These are the activations of a small network on made-up records, seen along a few directions, one row for each record.
Records have a field called BUSOD. Each example row is followed by its value.
Records without BUSOD are marked missing.
The largest differences between rows may come from other fields.
(in the rows, 500 means zero)
Random noise pushes rows far along 20 fixed directions. That doesn't count. These rows show it; they differ only by the noise:
[677 431 678 500 528 519 608 457 549 661 590 448 587 394 580 682 340 429
 356 486 502 262 415 511 632 605 495 477 467 368 497 569 560 547 414 548
 677]
[495 462 526 495 521 446 458 346 517 564 516 712 781 576 447 578 482 495
 323 544 370 577 274 540 389 456 405 572 549 579 473 445 653 541 324 466
 405]
[507 364 596 618 430 498 489 484 512 510 499 533 380 571 409 345 467 472
 598 431 605 509 454 546 573 342 592 543 431 563 335 526 463 444 527 495
 461]
[546 384 609 565 394 471 550 390 473 618 426 718 616 507 382 346 530 582
 479 572 515 363 304 535 484 618 550 589 494 619 425 571 550 647 334 389
 495]
[410 445 361 253 478 629 568 600 481 429 441 461 742 394 509 622 530 584
 350 586 571 579 478 582 576 536 414 615 520 412 425 385 537 499 511 567
 377]
[621 589 512 419 489 478 603 476 607 543 349 525 377 369 464 534 527 442
 535 505 535 509 678 497 455 624 425 465 536 456 599 542 482 710 455 400
 557]
[496 392 636 564 560 446 468 540 673 591 580 527 523 664 503 368 600 491
 566 452 576 428 600 560 524 655 419 429 489 660 680 482 473 360 301 454
 579]
[539 772 426 561 423 694 638 426 532 417 429 771 531 510 399 538 353 552
 522 549 601 420 496 650 548 557 554 581 489 477 538 498 603 877 349 544
 379]
[441 405 677 439 598 484 292 506 695 528 602 448 531 517 450 513 592 616
 560 664 406 521 391 512 593 494 402 677 595 479 283 513 596 477 599 711
 342]
[402 719 505 664 453 626 632 490 599 498 484 521 458 498 378 534 615 665
 464 443 325 468 333 686 437 580 512 498 615 746 572 498 508 585 482 402
 333]
[563 482 598 624 552 549 451 429 427 585 535 673 430 582 551 400 471 435
 559 506 409 397 301 357 430 621 594 616 482 550 436 560 730 643 436 512
 687]
[529 545 378 438 591 445 482 388 400 426 540 566 655 728 515 656 403 528
 286 609 479 627 218 441 432 255 543 593 419 329 228 230 633 478 493 481
 406]
[576 450 628 575 657 400 471 404 703 625 509 580 616 665 468 495 407 536
 434 548 619 468 399 647 515 446 382 432 439 421 520 459 403 582 363 451
 566]
[558 493 396 555 565 706 779 560 449 520 418 360 516 440 647 590 442 361
 340 365 478 561 368 308 485 472 554 553 469 478 370 411 681 481 705 404
 749]
[456 548 487 369 324 586 435 322 569 412 473 509 610 323 467 499 716 595
 789 608 588 460 573 440 563 513 313 556 624 141 597 513 372 859 373 563
 297]
[638 571 442 501 382 284 573 573 374 270 417 377 431 563 425 457 392 508
 560 523 395 396 623 415 588 412 786 488 457 492 499 461 434 302 624 457
 400]
[517 575 482 491 661 367 518 475 401 525 563 238 464 639 595 587 580 617
 538 540 480 350 490 570 367 583 576 549 490 489 625 399 389 464 549 296
 653]
[362 540 590 650 363 564 488 428 601 502 530 395 428 468 606 460 652 621
 550 322 413 393 306 471 567 400 411 456 472 537 422 483 436 442 652 503
 574]
[490 698 419 495 513 492 398 524 603 445 440 743 344 800 548 494 588 585
 466 485 559 619 220 490 385 481 462 339 340 465 351 335 443 536 424 476
 401]
[723 399 506 459 679 480 582 516 613 668 402 621 562 565 439 291 486 461
 524 676 792 508 347 497 444 755 560 370 452 511 519 608 352 676 406 356
 538]
[509 335 395 319 433 537 577 486 343 485 327 624 427 402 412 529 585 406
 443 627 516 699 761 370 450 517 481 479 554 281 476 458 522 604 301 414
 435]
[387 491 441 659 548 483 508 394 348 440 524 346 554 516 532 354 473 623
 603 521 516 373 511 593 519 416 632 458 507 503 681 562 281 501 612 412
 593]

[538 350 506 616 528 656 663 609 532 612 490 301 316 473 552 384 680 281
 626 205 562 651 374 324 400 496 449 442 521 475 532 426 495 449 496 307
 700]	zezip
[320 489 393 382 425 644 473 721 510 366 472 596 533 560 580 511 561 508
 428 433 485 585 661 497 575 576 425 531 459 582 517 382 638 308 449 652
 480]	somup
[504 664 496 647 747 354 349 367 427 426 730 336 404 550 420 459 312 484
 509 529 262 500 353 568 475 264 602 509 605 390 665 392 563 538 512 553
 546]	dalid
[281 632 536 533 388 504 497 267 494 497 590 420 448 294 572 545 518 764
 298 547 387 269 607 569 690 403 359 407 505 379 519 416 484 570 515 562
 651]	lenor
[415 492 482 612 518 752 565 491 533 494 618 612 568 505 588 503 538 342
 510 451 444 536 747 386 547 642 454 410 613 590 756 565 667 445 323 610
 538]	mib
[463 576 559 555 404 512 339 518 526 410 687 496 551 534 467 393 489 512
 764 373 555 383 377 639 565 484 529 574 490 595 617 538 470 486 445 652
 352]	vut
[391 579 431 600 493 555 439 489 332 452 529 438 321 518 584 486 561 521
 600 449 424 505 509 439 410 459 580 473 483 506 515 539 447 501 631 500
 571]	disir
[494 455 592 407 402 323 418 652 278 400 589 299 425 464 363 516 451 664
 573 554 349 227 524 622 620 521 668 786 493 411 456 384 571 430 455 568
 495]	disir
[362 340 555 476 504 527 529 382 469 618 488 443 655 443 488 696 542 608
 359 584 536 544 633 666 482 389 373 579 539 497 400 538 408 492 519 449
 441]	disir
[498 575 539 602 488 345 547 319 414 529 593 302 277 363 178 217 506 633
 606 530 510 383 454 741 492 342 629 673 604 604 543 398 473 698 478 284
 489]	mib
[338 338 521 289 558 428 318 510 420 576 574 496 375 474 539 432 553 643
 349 624 602 476 584 565 573 502 367 551 405 361 348 327 550 469 409 575
 683]	lenor
[467 496 440 376 314 397 351 587 390 302 300 638 235 410 532 459 556 397
 624 476 316 620 860 316 494 506 548 381 500 456 571 621 469 399 537 604
 444]	pegak
[536 508 475 632 419 652 583 399 575 453 447 738 657 485 520 268 461 449
 556 589 560 455 502 280 625 607 589 468 516 652 478 664 631 573 560 593
 479]	pegak
[502 474 592 580 634 527 387 389 676 575 471 597 654 537 588 487 492 465
 553 494 438 533 310 425 451 469 302 560 549 351 524 522 581 706 485 555
 646]	dalid
[490 597 525 494 544 379 401 367 556 584 671 539 610 711 598 697 558 449
 394 337 441 548 289 562 300 395 320 531 450 586 535 290 609 414 334 398
 533]	dalid
[420 591 346 583 587 505 422 473 355 439 339 632 611 801 788 495 583 503
 619 417 473 565 346 352 184 555 549 588 391 661 515 537 511 503 694 348
 683]	linak
[524 461 374 481 526 403 606 526 410 362 403 450 450 468 312 326 342 477
 431 616 559 619 775 512 593 331 673 545 509 567 447 434 529 401 605 459
 440]	vut
[563 401 490 420 559 475 546 468 482 564 504 287 359 231 322 341 663 464
 635 601 482 575 563 427 484 570 460 420 705 258 682 504 371 689 375 375
 470]	zezip
[327 463 541 557 455 510 472 676 527 434 308 549 332 646 472 351 594 782
 533 521 478 372 487 533 606 502 413 580 384 228 400 276 465 619 410 489
 720]	somup
[604 433 635 409 405 459 362 372 681 631 641 620 691 567 692 583 639 462
 548 533 668 393 378 370 523 652 369 282 432 494 473 649 352 390 408 589
 386]	venem
[720 636 388 502 651 367 573 431 542 508 591 318 461 461 504 252 437 407
 471 485 598 507 163 383 461 481 651 325 464 601 535 437 442 455 685 359
 589]	pegak
[466 419 430 365 445 500 513 631 470 500 489 340 437 533 614 444 686 498
 634 389 730 496 599 512 463 602 470 466 415 529 564 450 320 355 516 390
 559]	zezip
[462 614 453 472 655 437 522 668 768 369 308 466 399 627 510 513 542 567
 430 534 372 647 732 420 547 495 311 391 516 313 584 275 520 471 501 500
 593]	linak
[352 601 513 385 437 504 282 527 540 508 648 498 239 386 632 496 577 557
 371 417 409 513 354 502 559 497 421 351 424 605 363 481 539 332 636 700
 520]	somup
[482 465 488 535 662 637 532 366 467 609 658 414 359 477 439 569 556 477
 462 679 571 637 541 527 465 466 575 402 611 472 420 571 421 544 512 478
 330]	mib
[553 427 488 550 295 552 699 462 413 538 373 572 345 487 477 443 610 492
 397 498 504 511 455 234 507 476 605 476 433 514 179 440 592 451 549 361
 527]	missing
[485 631 441 320 664 434 359 588 468 462 601 378 146 378 370 423 500 448
 555 535 455 644 650 550 446 493 448 626 565 440 547 313 696 627 462 567
 570]	vut
[414 634 432 527 467 569 625 625 594 408 449 515 585 517 485 532 538 702
 330 590 388 404 552 510 636 659 478 318 530 473 609 424 452 431 440 551
 434]	lenor
[555 658 339 528 282 550 673 473 425 341 472 372 370 259 396 430 437 396
 508 258 480 594 344 473 559 230 584 381 501 427 502 404 446 529 593 430
 378]	linak
[275 560 329 552 459 813 559 676 459 382 457 548 418 464 430 524 487 582
 549 481 637 646 674 714 586 442 501 378 505 441 592 534 300 558 486 620
 309]	venem
[697 724 632 593 583 292 550 363 724 582 508 512 352 549 417 735 272 498
 316 573 472 460 642 629 519 359 504 331 464 538 422 550 424 514 589 491
 440]	venem

Here are new rows. What is BUSOD for each?
[306 538 305 483 469 818 543 505 529 426 340 677 635 517 624 372 651 608
 645 547 756 600 529 494 484 632 405 471 480 473 554 563 378 725 528 504
 451]	linak
[506 584 431 617 414 603 516 643 389 321 449 573 196 668 482 363 489 486
 718 426 559 465 547 462 552 480 725 439 401 413 503 470 435 501 457 518
 472]	pegak
[514 513 484 506 362 590 504 553 468 462 464 573 506 374 529 462 458 400
 551 320 481 487 351 433 535 455 455 490 463 397 532 497 549 589 454 571
 578]	venem
[599 551 592 625 438 437 548 449 679 501 290 570 588 353 411 512 468 474
 536 445 293 528 400 424 488 424 368 406 593 354 577 625 421 694 525 483
 481]	vut
[632 566 661 476 683 370 328 385 531 589 569 556 294 506 393 519 450 587
 582 826 413 412 519 507 481 626 606 563 594 408 398 657 533 723 501 586
 408]	linak
[463 438 409 488 539 590 554 710 221 478 562 462 463 484 539 528 290 456
 339 409 489 407 450 641 549 534 684 495 403 499 574 455 543 372 437 549
 681]	venem
[586 541 346 418 526 538 693 758 582 377 295 606 660 660 516 384 471 583
 414 644 643 425 604 356 629 754 538 404 406 364 584 337 506 488 385 478
 600]	venem
[599 567 553 427 359 463 524 695 559 401 471 475 579 533 465 598 567 460
 697 346 407 372 537 515 504 679 438 607 545 385 737 411 548 533 247 509
 438]	zezip
[529 586 559 510 457 340 326 311 446 508 615 536 483 371 461 552 449 475
 484 520 267 491 377 482 450 412 500 424 588 495 556 605 502 534 493 579
 383]	zezip
[665 556 544 404 374 398 523 395 567 545 437 557 519 382 524 634 429 397
 511 458 602 454 591 475 508 467 410 429 436 364 504 575 413 636 477 500
 496]	somup
[421 485 429 539 396 661 384 523 483 343 557 538 568 363 486 271 535 445
 747 470 493 536 408 394 632 482 529 431 581 396 634 625 433 566 521 716
 348]	mib
